Look-ups in named tables: a row name and a column name give one cell, copied from the table.

Satu =
|  | Pap | Fakisa |
|---|---|---|
| Kunosu | -2 | 6 |
| Bor | -15 | -50 |
| Rusevar | -7 | 32 |
| Bakodub | 48 | 6 |
| Fev | 35 | -17 |
| Vup | 54 | 21 |
| Mim | -41 | 27 |
| Gis | -51 | 52 |
| Renefu | -4 | -43 |
| Gem | -55 | 35 |
| Zimaso | 54 | -15 |
| Mas | -54 | 41 |
| Nuni | 77 | -36 |

Mas, Fakisa -> 41
Mim, Fakisa -> 27
Kunosu, Fakisa -> 6
Mim, Pap -> -41
Kunosu, Pap -> -2
Zimaso, Fakisa -> -15
Gem, Pap -> -55
Nuni, Fakisa -> -36
Bakodub, Fakisa -> 6
Zimaso, Pap -> 54
Renefu, Fakisa -> -43
Vup, Fakisa -> 21
Gem, Fakisa -> 35
Row with the largest Fakisa: Gis

Table Zem
        Pitega  Kan  Bomak  Fuf  Tumego  Pasir  Kesote  Notu  Dip  Kubiga
Non        130  147    126  132     194    108      93   188  195     126
Gib        101   58     58  161      92    104      94    85  107     158
Zit        165   75     13  120     101    123      97    80  147     196
Kapap      194  113     93   51      69    168     172    63   96      90
Gunuva     102   98    103  176     118    119     114   115  120     181
Gozuz       75  138    164  206     186    107     105   190  161     166

Pasir of Gib is 104
Fuf of Kapap is 51
Kesote of Non is 93
Bomak of Non is 126
Pasir of Gozuz is 107
Dip of Zit is 147
Notu of Gunuva is 115
Kesote of Kapap is 172
Kesote of Gozuz is 105
Bomak of Gib is 58
Kan of Non is 147
Notu of Non is 188
Tumego of Non is 194
Kan of Gib is 58

Vug
|  | Vas | Seruru | Bobarir | Pid | Fovu |
|---|---|---|---|---|---|
| Dezusi | 29.0 | -17.9 | 11.5 | -60.2 | 46.4 |
| Tetefu | 36.6 | -27.2 | 16.7 | -43.9 | 28.2 |
| Zoravu | 31.5 | -0.4 | -5.9 | -37.8 | 34.7 |
| Linibif | 23.8 | -24.2 | 19.3 | -56.0 | 41.2 |
| Pesi | 26.9 | -0.8 | -2.7 | -48.3 | 43.3 |
| Sipizot | 33.7 | -30.7 | 21.1 | -43.6 | 27.0 |
| Rafera | 7.1 | 19.5 | -12.6 | 37.1 | -18.0 |
| Dukufa | -1.1 | -11.8 | 20.1 | 30.8 | -24.7 |
| Kuf | -7.7 | 32.7 | -17.5 | 6.0 | 13.6 |
| Tuzitar | -20.6 | 39.1 | -17.7 | 52.6 | -21.4 |
| Zofupu | -1.9 | 24.3 | -13.1 | 49.1 | -25.6 |
| Dafitin | 16.3 | -0.6 | 1.5 | 26.5 | -18.2 |
| Kivu | -21.8 | 19.0 | 1.5 | 65.3 | -40.4 |
| Taduf | -26.7 | 11.4 | 9.7 | 30.1 | -14.5 |

Seruru of Tuzitar = 39.1
Fovu of Kuf = 13.6
Seruru of Kivu = 19.0
Pid of Kivu = 65.3
Fovu of Tetefu = 28.2
Pid of Dukufa = 30.8
Vas of Dafitin = 16.3
Bobarir of Kivu = 1.5
Fovu of Rafera = -18.0
Seruru of Sipizot = -30.7
Seruru of Rafera = 19.5
Vas of Kivu = -21.8
Vas of Tuzitar = -20.6
Fovu of Linibif = 41.2
Vas of Rafera = 7.1
Bobarir of Tuzitar = -17.7
Seruru of Dezusi = -17.9
Fovu of Tuzitar = -21.4

